Each row below holds a small network's activations on one input, seen along a few directions.
In each table, some parts of the input vary, and every possible input appears once, in random order.
Descriptions start from the smaller parts, as in this example, which fits no table here: one of 8 places around a ring, together with either a single point or one of 9 places around a ring or (one of 2 separate values, together with one of 6 places along a line).
Shared parts are said once, and a part with two or three values counts as separate values.
In the rows, 128 means zero.

Other details of the inputs vary at random and push rows far along three fixed directions, the same in every table; ignore that.

Rows:
R1: [116 151 168 113 128 193  98 101 188 143 177]
R2: [192 169 151 108 114 132 171 108 130 112  71]
R3: [ 98 150 176 133 165 165 122 119 144 167 224]
R4: [109  95 132 150  98 112  63 140 165  71 110]
R5: [143 134 177 140 130 203 116 122 133 131 186]
R6: [124 103 134 106 145 142 142 135 101 179 158]
R7: [ 97 105  74 193  76 111 120 150 146  85 165]
R8: [146 137 119 103 148 161 152 118  91 142  87]
R9: [151 141 146 162 100 207 149  93 239 101 149]
R10: [111 155 110 105 139  83 129 152  95 161 100]
R11: [157 166 156 163  93 206 116  61 154 106 169]
R12: [164 123 131  80 150 138 157 133 103 146 118]
R13: [115 143 160 140 145 164 134  89 137 118 157]
R14: [ 72  99 103 162 104  82  55 165  99 134 192]
R15: [ 90  76 140 158  87  98  71 133 160  87 137]
R16: [111 132 104  97 176 103 143 133 102 124  90]
R17: [168 136 111  88 142 100 150 128 103 168 139]
R18: [153 146 136 134 108  95 157 117 113 102  56]
R19: [161 116 133  77 144 119 140 116 149 160 105]
R20: [125 101 125 132 148  83 141 115 113  96  97]
R21: [146 157 121 150 100 101 141 111 112  83  30]
R22: [ 98 114  93 144 154 107 174 152 144 133 135]
R23: [147 166 145 108 141 122 154 142 106 172  93]
R24: [164 128 102 109 151  90 129 142  93 164 120]
R25: [152 121 136  87 165 122 120 140 144 178 114]
R26: [139 130 145 117 176 121 138 129 115 143 131]
R27: [ 42 124  96 149 105  90 146 196 117 185 181]
R28: [127 130 134 109 154 162 127 142 102 169 150]
R29: [197 167 102 110 139 145 140  88 132 108  82]
R30: [134 131 125 156 113 210 171 120 168 124 155]
R31: [152 156 116 147 101  98 128 138 113  62  19]
R32: [150 101 124 194  60 113  87  95 143  34 124]
R33: [ 83 110 134  85 155 114 105 134 126 226 181]
R34: [ 81  90 146 157 106 100 100 139 129  61 169]
R35: [ 66  77  77 117 120  88  93 185  71 106 107]
Description of these inputs: one of 5 separate values, together with either a single point or one of 6 places around a ring.
Changing only the choice among 5 separate values turns R9 into R22. The same change can be made to R33. Which row results?
> R13
Change only the choice among 5 separate values in R18. List by row number the other rows that result.
> R6, R15, R20, R32

Rows:
R36: [194 188 153  78 180 190 222  93 159 202  94]
R37: [191 129  98 150 105 135 155 120 146  54  40]
R38: [148 171 172 153 113 171 107  87 159  92 130]
R39: [ 25  65  42 110 153  30 107 220  59 193 157]
R40: [109  62 109  41 197  72  80 147 109 200 123]
R41: [ 98 104 124 183  83 103 108 153 154  55 124]
R42: [156 161 162 127 125 219 166 100 166 167 171]
R43: [ 93 137 150 142 131 134  93 124 120 127 177]
R44: [ 74 100 149 162 100 111  83 142 112  76 144]
R45: [ 25  76 127 181  85 133  88 174 126 113 227]
R46: [119 165 211 147 120 187 103 104 160 150 234]
R47: [162 151 133 115 153 167 192 105 149 129  86]
R48: [137 133  98  91 152  98 164 162 118 190 118]
R49: [125 124 146 161 106 119 104 103 128  65 126]
R50: [ 52  97 163 158  98 140  70 150 107 122 225]
R51: [144 139 133 107 160 106 136 132 102 133 110]
R52: [ 58  89  79 104 163  50 144 180  85 205 170]
R53: [164 133 106 153 110 111 161 104 153  64  45]
R54: [107 101 141 182  79 121  77 114 121  45 149]
R55: [134 109  99 103 135  68 117 142  74 157 104]
R56: [130 123  92 155 121 116 139 127 141  57  61]
R57: [164 120 116 140 117 106 121 126 106  46  55]
R58: [100 117  71  99 158  94 140 172  91 211 137]
R59: [185 155 132  86 162 134 150 120 100 174 105]
R60: [123 128 136 145  93 155 137 130 162 110 128]
R61: [111  98 115 186  85 130 112 148 146  37 133]
R62: [ 64 111 138 158  89 128 101 147 149 162 242]
R63: [161 139 100  96 167 135 190 115 119 174 112]
R64: [162 126 119 108 128 114 133 130  95 119  60]
R65: [143 137  83 119 126 112 146 135 136 125  64]
R66: [180 138 131 122 105 119 131 111 125  66  22]
R67: [141 161 134  77 184 153 143 115  96 211 156]
R68: [169  78 103  79 173 131 127 110 180 118  58]
R69: [130  97  83 155 117  74 139 154 124  43  47]
R70: [114 106 115 131 114  65 111 149  96  82  42]
R71: [123 128 154 191  69 186 110 100 178  87 201]
R72: [185 196 186 120 139 236 132  63 159 168 182]
R73: [106 158 172 127 118 167  90 117 141 174 219]
R74: [146 156 175 133 106 161 112  93 147 138 179]
R75: [202 192 169  75 164 173 165  95 135 190 133]
R76: [131 145 169 146 111 139 109  95 142 111 151]
R77: [ 93 133  87  80 183  82 160 170 101 237 137]
Changing only one part turns R53 into R76. The same change can be made to R68. Which row results?
> R40
Changing only one part turns R56 into R43. The same change can be made to R41. Which row results?
> R46
What is each input in this table made of?
> one of 2 separate values, together with either a single point or (one of 4 separate values, together with one of 5 places around a ring)
Change only the choice among 4 separate values in R50. List by row number the other rows that result.
> R54, R57, R67
Change only the choice among 2 separate values in R37. List by row number the other rows that result.
> R59
Change only the place on the ring of 5 in R36. List by row number the other rows that result.
> R42, R45, R47, R60
